K_90: [ -2  -7 -12  -8  -7   5  10  -5  12   8  51  10   6  20  -5  38 -19  14
  19  17   9  19 -10   6   0   0  21 -29 -13  10  -4 -15  10]
K_332: [ 13  -2 -10  -5  -7   2   8   8  20  -1  42   2   3  -4   8  31 -14  14
  24  22   1  19  -3  23   6  -5  23 -11 -23   5  -3 -13   5]
K_634: [  8  -8  -6   6 -22  20  10  15  10   0  28  -7  -4   8   6  28 -10   4
  10  16  -4  26   8  21   0  -1   8  -5 -32   6  -3 -25   8]
K_306: [ 11   0 -11  -2  -7  -6  10   8  21  -4  44   3  -1 -11  13  32 -20  11
  27  26  -6  17  -2  33   6 -12  24 -12 -21   3  -1  -8   5]
K_113: [  2  -3 -16 -14   1   6   2   3  14   3  48   8  14  13 -12  23  -2  19
  25  18  19  22  -3  -2   3   1  20 -13 -18  10  -9 -16   9]
K_609: [ -2 -11 -12  -7  -8  10  11   4  12   4  48   7   7  23  -9  32 -12  15
  17  15  11  22   0   3   2   9  19 -18 -16  11  -3 -22   9]
K_81: [ -7 -11 -10   3 -18  12  14  -1   8   4  43   3 -25  25  -3  36 -23   5
  10  15  -1  24   0  13  -5  -3  10 -26 -18   9  -2 -20  14]
K_63: [  4  -6  -8   2 -21  19   7   3   8   9  34  -3  -3  18   3  33 -15   4
  11  16   0  23  -3  13  -4  -6   8 -21 -27   8  -4 -19  11]
K_456: [  1  -7 -13  -1  -8 -23  11  11  16  -8  42   2   2   7  -3  24 -10  11
  20  19   4  25   7  16   2  -3  15  -6 -22   7  -4 -20  10]
miss K_63: [  3   8  -6  23  19  34  13   8   8 -21  33  -8   7   0 -27  -4  -3  11
   4   3   4 -21  -6   9  -3  -4  -3  16   2  11  18 -15]  [-19]
miss K_456: [ -3  16  15   7  -1   2  10  24  -7   2 -13  16  -3  11  19  11 -23  -8
   2  42 -20  -4  25 -10   4   7  20   7  11   1  -6  -8]  [-22]
miss K_81: [-18 -18  10  -1  14 -20  36  13  -1  -2  10   5   0  -3   4  15 -23  -3
 -26 -11   8 -10  -7   3  25 -25  12  24  14   3   9  43]  [-5]
miss K_332: [  2   8  -4  22  23  -3  31  13   6  -2   5   1  42 -11 -10 -23  19   8
  -3  14   8  23  -5  20   2  -5  24  -1  -7 -13 -14   5]  [3]
miss K_63: [ -4  -6   3  -6 -21   9   8  23  11 -21  -3  34   8  -4   8   3  -3   7
 -27  -3 -19  11  33   2   4   4  13  19  16   0 -15  -8]  [18]
miss K_81: [-20   3  -1  -2 -23   5  15 -10  -3   4 -11  10  13  -1  -7  -5   3  14
 -25 -18   9  -3   0  25  24  14   8  43  10 -18  12  36]  [-26]

K_720: [-10   3   1 -12 -10   2 -12  25  26   8   1]
K_982: [ -7 -20   1  23 -19   4   5  -8  26  -7   6]
K_115: [ -5  17 -17  -9  10  10  -2  -5 -44  -3 -18]
K_726: [-16 -13  -7 -10  -5   0 -15   5  -7   6   9]
K_746: [14  7 15 10  2 -4 10  0 20 -1 -7]
miss K_746: [20 15 -4  7 -7 -1 10 14 10  2]  [0]
miss K_746: [ 7 14 15 -7 10  0 10 -4 -1  2]  [20]
miss K_720: [  8   1  25   1   3 -12 -10   2 -12 -10]  [26]
miss K_746: [ 7 20 14 -4  0 10 10 -7 15 -1]  [2]
miss K_115: [ -3  10  -2 -44  10  -5 -18  -9  17  -5]  [-17]
miss K_720: [-10   8   1 -10 -12  26   3 -12   1  25]  [2]
miss K_720: [-10   3   1 -12 -10   2   8   1  25 -12]  [26]

K_91: [44  1 23 41 40 22 53]
K_851: [ 13  44 -25  15   9 -25  17]
K_878: [ 6  0 28 -1 16 28  7]
miss K_91: [40  1 44 41 53 23]  [22]
miss K_91: [23 22 40  1 53 44]  [41]
miss K_878: [28 -1 16 28  6  7]  [0]
miss K_91: [44 23 53 22  1 40]  [41]

K_46: [-16  -7 -11   2  21   9 -10  -3   3   8 -43  10  -1  -3  20 -10  20   7
  34  -4   0  -8   8 -13   7]
K_176: [ 20   3  -5   9 -11  -6   2   4  -3   8   2  -4 -17 -14  20  -8 -11 -13
   7   8   0  -5 -12  10  -2]
K_203: [-25  23  -1 -12  31  23 -27  -6   4 -11 -56   0 -22  19  46 -13  33   9
  55 -15  21 -23  23 -29   6]
K_945: [ 38 -27  -8  43   0 -27  -6   9  -6  54 -37  14 -26 -58  30 -23  20  10
  29  15 -54  -1 -12  26  -6]
miss K_176: [-12   8  -5  -5  -3   3 -11  20  -8  -2 -14  -6  -4  10   8   4 -11   2
   7   9   2 -17  20 -13]  [0]
miss K_46: [ -8   0  10 -11 -10 -43   2  -3   7  -3  21  20   9 -13   3  20  -4  -1
   8  34   7 -10 -16   8]  [-7]
miss K_945: [-26  54 -37   9  30  38  20  43  29 -27  -6 -54   0 -23 -27  -6 -12  10
  -1  -8  26 -58  14  -6]  [15]
miss K_945: [-12  29 -26  -6  10  26 -27  54 -54  38  30  -6   9  -1  -6 -23  20  14
 -27 -58 -37   0  -8  43]  [15]
miss K_46: [  8   2 -16   7  -8  34  21  20   0  -1 -10   8  -3 -10 -11  -4  -7 -43
 -13  20  -3   9   7   3]  [10]
miss K_176: [  4  20  20  10   8 -11  -2   9 -14  -6 -17  -5  -4   2 -11   8  -5   7
 -12   0  -3   3   2  -8]  [-13]
miss K_176: [  3 -11 -13   8   9  -2 -12  -8   4  20  20  -4   2  -6  10  -3   7   2
   8  -5 -17   0 -11  -5]  [-14]

K_568: [-15  33  47  41 -12   8]
K_334: [-13  35  48  40  41  41]
K_287: [-11  37  47  38  38  12]
K_401: [-14  30 -13  43 -10   6]
K_316: [-11  39  47  37 -18  13]
K_802: [-3 27  2 46 -2  3]
miss K_802: [ 3 -3  2 27 46]  [-2]
miss K_316: [-11  39  13  37  47]  [-18]
miss K_401: [  6  30 -10 -13  43]  [-14]
miss K_334: [-13  48  35  41  41]  [40]
miss K_802: [ 2 -2 46 27 -3]  [3]
miss K_334: [ 35  41  41  48 -13]  [40]
miss K_287: [ 38  47  38 -11  12]  [37]

K_423: [  2  -7   7  -8   3 -10   0   5  -3  -5   9   7 -11 -11  -4  -3   3   4
  -5  -2   2   9  27  -5 -12  -6 -14   9 -15 -16 -16   2  -5]
K_434: [  0   0  14   0   9  -8   1  -2 -49  15  -1 -16 -15   7  15   1  18  -3
   1   4   6  -6   0  -3  16 -19  20  -5  33  25  -9   4  -4]
K_930: [  0   0  10   0   9  -8   1  -2 -49  15  -1 -16 -15   7  15   1  18  -3
   1   4   6  -6   0  -3  16 -19  -3  -5  33  25  -9   4  -4]
K_594: [  6  -6 -19   1   4 -10  10   3 -37   1   3  -4  -2  -4  -5   4 -14   8
   4  -6  -5   0  15   0  -3   3  20  19   0 -16 -31  -2  18]
K_573: [  2  -7   7  -8   3 -10   0   5  -3  -5   9   7 -11 -11  -4  -3   3   4
  -5  -2   2   9  27  -5 -12  -6   8   9 -15 -16 -16  -2   0]
K_957: [  0   0  10   0   9  -8   1  -2 -49  15  -1 -16 -15   7  15   1  18  -3
   1   4   6  -6   0  -3  16 -19  20  -5  33  25  -9   4  -4]
K_484: [  3  -2  12   5   3   2   1  -4 -23   3  -1   3   3   0   2   6  -1  -8
   2   6   8  20 -10   8   9  10 -21  14  -7  32  11   5  -3]
miss K_434: [ -6 -49  15   4   0  -4   4 -15  -2   9   0   0 -16   1  -1  -5   1   7
  15  18  33   0  20   6 -19  14  16  25  -9   1  -3  -3]  [-8]
miss K_484: [  9  10  12   3   2  11   3  20  -1   5   0  32   1  -3 -10  -2   6  14
   5 -23 -21  -1   8   6  -7  -4   3   2   3   8   2   3]  [-8]
miss K_573: [  9  -6  -3  27   2   4  -2   3 -12  -5 -10 -15   9  -5  -3   9 -16   2
  -5   3   0   0  -4 -11 -16   7   8  -8   7 -11  -2  -7]  [5]
miss K_594: [  4  -6 -14  -4   8   0 -19  -4  10  -2  -2   4 -37  18   4 -10   0  -3
 -31   1  -6  20 -16   3  -5   0   6  -5   1   3  15   3]  [19]
miss K_484: [  5 -10   8   5  -1   3   2   3   0   8  -1   3  -4  -2   3  -7 -21   3
   6  20   9   6  10  12  11 -23  32  14   2   2   1  -8]  [-3]
miss K_434: [-15   4   0   1  33   1  15  16   9  15 -19  -8  -3  20   7  25   0   6
   0   0   4  -3  14  -2  -4 -16  -9 -49  -1   1  -6  18]  [-5]

K_70: [-54  -7  -5   1 -13 -14 -16  -4 -17   4  41  -4  10  27  12 -15 -45  16
  31  28  -9   5  -8 -16  12  10 -42 -24 -32  -1  39  21 -37  15 -32   7
 -15  31 -39 -20   3]
K_500: [-54  -7  -9   1 -11 -14 -14  -6 -17   4  41   0  11  27  12  -7 -45  16
  31  30  -9   5  -8 -15  12   6 -42  29 -32  -1  39  27 -37  15 -30   8
 -15  31 -39 -21   3]
K_400: [-54  -7 -17   1 -13 -14 -16  -6 -17   4  44   8  11  25  12 -15 -46  16
  39  23 -12   3  -1 -15  12  40 -42 -22 -22  -1  35  23 -37  14 -35   7
 -18  32 -43 -20   3]
K_408: [ -3  11 -45  10 -13  49 -16 -17 -17   4   4 -33  11  47  12 -21 -35  32
  -3 -12 -16  15   1  -6  39 -22 -18  37 -38  17   4 -27   7 -16 -34 -23
 -20  13  36  29   2]
K_599: [-54  -9 -11   1 -13 -16 -16  -6 -17   4  44  -5  11  27  12 -16 -45  16
  31  28  -5   5  -8 -15  12  13 -42 -24 -32   1  39  23 -37  15 -12   7
 -10  31 -39 -21   4]
[-54  -9 -11   1 -13 -16 -16  -6 -17   4  44  -5  11  27  12 -16 -45  16
  31  28  -5   5  -8 -15  12  13 -42 -24 -32   1  39  23 -37  15 -12   7
 -10  31 -39 -21   4]  K_599
[ -3  11 -45  10 -13  49 -16 -17 -17   4   4 -33  11  47  12 -21 -35  32
  -3 -12 -16  15   1  -6  39 -22 -18  37 -38  17   4 -27   7 -16 -34 -23
 -20  13  36  29   2]  K_408
[-54  -7  -5   1 -13 -14 -16  -4 -17   4  41  -4  10  27  12 -15 -45  16
  31  28  -9   5  -8 -16  12  10 -42 -24 -32  -1  39  21 -37  15 -32   7
 -15  31 -39 -20   3]  K_70
[-54  -7 -17   1 -13 -14 -16  -6 -17   4  44   8  11  25  12 -15 -46  16
  39  23 -12   3  -1 -15  12  40 -42 -22 -22  -1  35  23 -37  14 -35   7
 -18  32 -43 -20   3]  K_400

K_870: [ -2  -4   1 -49  54  -3 -50]
K_380: [-58  49  52  -1   0   2  -2]
K_719: [-58  49  52   3  -4  50 -58]
K_975: [-58  49  -3   3  -4 -59  -3]
miss K_975: [-58  49 -59   3  -3  -3]  [-4]
miss K_870: [  1  -2  -3  54  -4 -50]  [-49]
miss K_870: [-50  -3  -4  -2  54 -49]  [1]
miss K_870: [  1  -4  -3  54 -50 -49]  [-2]
miss K_975: [  3  -3  -3 -58  49 -59]  [-4]
miss K_975: [ 49 -59  -3   3  -4  -3]  [-58]
miss K_870: [ -3  54 -50  -2   1  -4]  [-49]

K_892: [ 42  40  54 -36  41 -19 -36  51]
K_513: [13 14 14 30 13 12 31 15]
K_808: [ 4  1 -8 -7  3 25 -7  2]
K_302: [ 48  47  42 -26  48 -26 -26 -25]
K_468: [ 46  46  17   1  46 -25   0  57]
K_416: [-11  -6 -14  50  49  31  50 -10]
K_567: [21 23 22 20 21  1 35 26]
K_592: [ 37  42  -5  31  38 -22  31  50]
K_350: [ 3  6 -5 37  4 18 37  6]
K_477: [  0   4 -13  47   1  20  47   3]
miss K_808: [-8 -7  2 25  1 -7  4]  [3]
miss K_513: [13 12 31 14 30 13 14]  [15]
miss K_477: [  0 -13  47   1   3  47   4]  [20]
[ 37  42  -5  31  38 -22  31  50]  K_592
miss K_350: [ 6  3 18 37 37  6 -5]  [4]
miss K_302: [-25  48 -26 -26  48  42 -26]  [47]
miss K_416: [-11 -10  49  50  50 -14  31]  [-6]

K_274: [  0   0   0   0   0   0   0   1  -2   6   1 -16 -23 -22   0 -37 -10]
K_655: [  6 -12  -8  -2   8   0   1 -42  -4 -27  -5  29  -2 -17  -2  -2  -3]
K_907: [ 0  0  0  0  0  0  0  1  1  0  0  0  0  0  0 -1  0]
K_153: [  9  -3  -8  -1 -12  -1   0 -13   6   6   0  -8 -15   1   0 -28  -8]
K_430: [  4  12 -10   1  -5   3   3  11  47  45   1  -5   5  -2  -1  -1   0]
miss K_153: [ -8   6  -1 -13 -12   0  -3   6   9  -8   1 -28  -8   0  -1   0]  [-15]
miss K_655: [  6   1 -12  -2  -2 -27  -5 -17   0 -42  -3  -2   8  -4  29  -2]  [-8]
miss K_153: [  9  -8   6 -13   0  -1 -12 -15  -8   0   0   1  -1   6  -3  -8]  [-28]

K_621: [  6  -9   2   1 -22 -13  -7  -8  -9  19   2 -18  -3 -18  26  27  12]
K_182: [  1 -12  -4  15 -22  28 -30   5 -18   2  -9 -31  -3  21 -25 -17  11]
K_280: [  7  -8   2   3 -21 -12  -9  -8 -10  18 -13  13   1  -3  11  -9  -9]
K_77: [  8   2 -10  -5   0 -15   7  -4   2   9  -2  24  -3  -8  17  -1 -11]
K_29: [  7 -10   3   4 -26 -16 -14  -9 -13  24 -19  16  -2  -4  14 -10 -12]
K_737: [  1  -7  -4   9 -11  17 -14   2  -8   2  -5 -17  -4  13 -15  -9   8]
K_467: [  9   6   0 -16  38   2  19  13  13 -15  33  37 -14   1  -5   6  -7]
K_462: [  1  -7  -4   9 -11  -7 -14   2  -8   2   8 -17  -4  13 -15  -9   8]
K_233: [ -6  26  -1  -5  14  -2  21  -7  18 -13   1 -13   1 -14  16  18   6]
K_953: [  6  -9   2   1 -22 -13  -7  -8  -9  19 -13  13   0  -4  12  -7 -11]
K_522: [ 13  -3   2 -19  50  10  21  22  12 -16  47  56 -18   8 -17   1  -7]
miss K_77: [ -2  17  -8 -15   0   8  -3   2  -4  24  -1   2  -5 -10   7   9]  [-11]
miss K_462: [-14 -17 -11   2  -9  -7   2 -15   8  -8   1  -7   8  -4  -4  13]  [9]

K_487: [-27 -24 -30 -17  -7 -18   8 -10  -8  12]
K_499: [ 15 -12  14  12  11  21   5 -25   4  11]
K_48: [-22 -17 -20   6   9 -23  17 -14  12  -5]
K_278: [ 22  10  42  48 -10   4 -12  -8  -6  13]
K_673: [-12  -2   3  23  -1 -17 -17  -2  -6  13]
K_769: [ -5  -7   8  21   1 -19  30 -21  25  16]
K_950: [ -2   2  10 -13 -28  -4  10  11  -3  58]
K_546: [-21 -15 -13   2  -2 -20  -1 -33  -7   0]
K_681: [ 11  19  26  28 -11  -8 -10  13  -1   6]
K_157: [ 22  10  42  48  -7   4 -12  -8  -6  -9]
K_622: [ -9  19   5   5  -8 -24  11  28  19  10]
K_893: [ 29  -1  30  -6 -28  31  20  -3 -14  25]
miss K_769: [ 30   8   1  -7  25 -21  21  -5  16]  [-19]
miss K_950: [ -4  10   2 -13  -3 -28  -2  10  58]  [11]
miss K_893: [ 29  -3  25  20 -28  -6 -14  31  -1]  [30]
miss K_157: [ -6  -9  10  22  48   4 -12  -7  42]  [-8]

K_830: [ 26  -9 -17  10 -10 -29  13]
K_919: [-14  24  18  34 -28 -27 -30]
K_439: [-32  52  51 -19  20 -33 -32]
miss K_439: [ 20 -33 -32 -32 -19  52]  [51]
miss K_439: [-32  51 -32  52 -19 -33]  [20]
miss K_830: [ 26  13 -17  10 -10 -29]  [-9]
miss K_830: [-29 -17  26  10  13 -10]  [-9]
miss K_919: [ 24 -14 -28  34 -27  18]  [-30]
miss K_919: [ 18  24 -30  34 -27 -14]  [-28]

K_62: [  9   4 -15  -3   0  -2   3   1   9]
K_493: [-11   4  -3 -20  14   3   4   2 -16]
K_147: [  9   4 -15  -3   0  -2   3  27  -6]
K_820: [  9   4 -15  -3   0  -2   3  27  29]
K_36: [-20  31  19 -17  -7  -1 -12  -5  -8]
miss K_493: [  2 -20 -11   4 -16   3   4  -3]  [14]
miss K_147: [ -3   4   3   0  -2 -15  27  -6]  [9]

K_859: [ 13 -28  -3 -18  14   9 -16  -8 -13  -2 -10  20 -25   8 -19   6  11   5
 -17 -23   3  -2   5   1 -10   3  14   1  -7 -10  -8  -5  -9   8   6 -16
  25 -44  28  13 -17  15 -25   2]
K_189: [  9 -21   4 -12  -2  17 -12  -9 -23 -17   6  16 -35  11 -19   0  23  -9
 -11 -25  -2  -5  14  13 -10   1  14   9  -1  10 -15   1  -1   4   6 -17
  25 -23  24  11   0   7  -2   4]
K_283: [ 22 -24   7 -14  18  21 -13  -5 -15 -16  -5  26 -32  11 -24   7  20  -6
  -7 -22   0   5   5   2 -12   2   9   6  -8  -7  -2  -9 -17   5  -3  -3
  20 -39  25   6  -5  17  -8   3]
K_111: [ -5 -25  14 -26  32   9 -11 -17  -9 -10  -7  15 -18  -4 -20   5   8 -11
  15  -5  12 -11  -6  18   8  -2   9 -20  -1 -17 -24   1 -14   7  18  11
  23 -36   1  14   5   5  -2  14]
miss K_111: [-11   9  32  -6 -11 -10 -20  -2 -36  18 -14  18   1   8 -26 -17   7  14
  14  -7   8   5   5  15  -5  12  15 -24  -5  -1   9 -20  14  -4   5  11
  -9  -2   1 -18 -11 -17  23]  [-25]
miss K_111: [ -6 -11  18  -2 -11   7   5  23   1 -36   5  -5  15   9 -11  -9  -2  14
  14  14  -4  18 -18  11  -5  -7   9 -20 -17 -17 -14 -25  -1 -24  15   5
   8  12 -20   1 -10 -26   8]  [32]
miss K_111: [ -7  -1 -18   5   8  -2 -20 -26  15 -14  -5  18  23 -36  15  12 -20  32
   1 -11  -5   9 -17 -24  -9  18 -11 -10  14  -2  -6 -17  14   8   7   5
  11  -4  14   9 -11   1   5]  [-25]
[  9 -21   4 -12  -2  17 -12  -9 -23 -17   6  16 -35  11 -19   0  23  -9
 -11 -25  -2  -5  14  13 -10   1  14   9  -1  10 -15   1  -1   4   6 -17
  25 -23  24  11   0   7  -2   4]  K_189

K_996: [  5 -14  12   6  12  -6   2   8   3 -16  11  -6  12  -4 -12  -9  -9  -8
  -6 -25 -12  35  -3  -4   3 -13   1 -17  -1  10  -9 -18  -1  45  16  27
  14  28]
K_41: [ -8   7  18  -7  -5  -1   1  -7   1 -10  -3  13  20   5   4 -10  -4  14
   5   7  -9 -23   0  -6  -4  -3  17   2  -4   1  -9  -6   2   5  -2  16
  10   5]
K_167: [ -9   3  24  -1   3   1   5   5   7  -2   3  -5  13  -4   5 -11  -5  19
   5   7  -7 -16  -3  -6  -4   3  11   2 -10  -7  -6  -3  -7   8   5  10
  11  -2]
K_97: [ 10  -1   6  13  12   2   4  -8 -13 -22  -1  -9  -5  -4 -15   5   0   0
   1  -6  -7  35 -22   9  11 -12  -8 -17   9  15   3 -18  -4  25  21  29
  14  20]
K_449: [ 10  -1   6  13  12   2   4  -8 -13 -22  -1  -9  -5   8 -15   5   0   0
   1  -6  -7  17 -22   9  11 -12  -8 -17   9  15   3 -10  -4  25  21  29
  14  20]
K_539: [ -3  -2  15  -5   0   4   7   5   3  -6  -4  16  20   7   3 -16  -8  18
   7   6  -8 -23  -4  -2  -8  -6  14  -3  -8  -1 -11  -7 -10   9  -3  14
  -1  -2]
K_927: [ -3  -2  15  -5   0   4   7   5   3  -6   4  16  20  -7   3 -16  -8  18
   7   6  -8   7  -4  -2   0  -6  14  -3  -8  -1 -11 -18 -10   9  -3  14
  -1  -2]
K_848: [  3  -2  14   5   6   0  -6  -1  -9 -12  13  -7  -6  -5  -9 -13  -9 -13
  -6 -20   6  17  -7  -2  14  -8   3 -18  10   8  -6 -15  -8  29   5  15
   1  11]
miss K_539: [ 20 -16  -1  -8   5  -1   9  -6   7   0  -8  -3  -3   4  -3  -2   3  -7
  -2  15  -8  -8  -4  -5   7   3  -4 -23   7  18  14  -2  -6  14 -11 -10
   6]  [16]
miss K_927: [  4  -8   7 -11  -5  -1   0 -10   4  -3   0 -18 -16  -6  20  14  14  -3
  -4  15  -8   7  18  -2  -8  -7  -1   5  -2   3   9   7  -2  16   3  -3
  -6]  [6]
miss K_97: [ 10   0  -4  21  14  -1  20 -22 -18  29  -8   9   1  -4 -22   5  35  -1
  -8  12   0   6  -9 -15 -12   4  -7 -17  25   2   3   9  15  -6  -5  11
 -13]  [13]

K_74: [  1  -1 -12  44 -38 -11  19 -33  22]
K_604: [ 38   9 -27   7  14  15  43  42  44]
K_340: [ 40  42  30  27   3   4 -15  44  35]
K_768: [ 25 -44  -6 -23 -29 -34 -35  27   2]
K_608: [-23  32  33  22  16 -25 -38  10  16]
K_271: [-34   7 -22  13 -26  -4  36 -27  39]
K_105: [-33  28  -3 -36 -12 -23 -14  25 -16]
K_257: [-16  17  31 -30  16  29  38  -9 -16]
K_804: [ 16 -33  13 -36 -27 -17 -20 -44  25]
miss K_604: [ 14  15 -27  38   9  44  42   7]  [43]
miss K_74: [-33  22  44   1 -11 -38  -1  19]  [-12]

K_239: [ -2  12 -22   7  15  20 -19 -26  -9 -23 -17   7  -6 -20 -27]
K_992: [ -5  -5  -4  25 -20 -10  52  -6 -14  21   3   4  36 -33  -4]
K_872: [-12  17  -4  25 -20 -10  52  -6 -14  21   3   4 -21 -33  -4]
K_503: [ -2  12 -22   7  47  20 -19 -26  -9 -23 -17   7  -6 -20  27]
miss K_239: [ -9 -20  15  -6   7   7 -22 -19  12  20 -17 -26 -27 -23]  [-2]
miss K_239: [-27 -20 -23   7  20  -2  -6   7 -22 -17  -9  12 -19  15]  [-26]
miss K_992: [  4  -4 -14  -5  25  21  36  -5   3  -4  52 -10  -6 -33]  [-20]
miss K_872: [-21  52  -6  -4 -14   4  -4  17 -12 -20 -33 -10  21  25]  [3]
miss K_872: [  3  -4  25  -6 -10 -21 -12 -33 -14  17  21  52   4  -4]  [-20]
miss K_992: [-33  -4  25  -5 -14  21  -5 -20   3   4  -4 -10  36  52]  [-6]

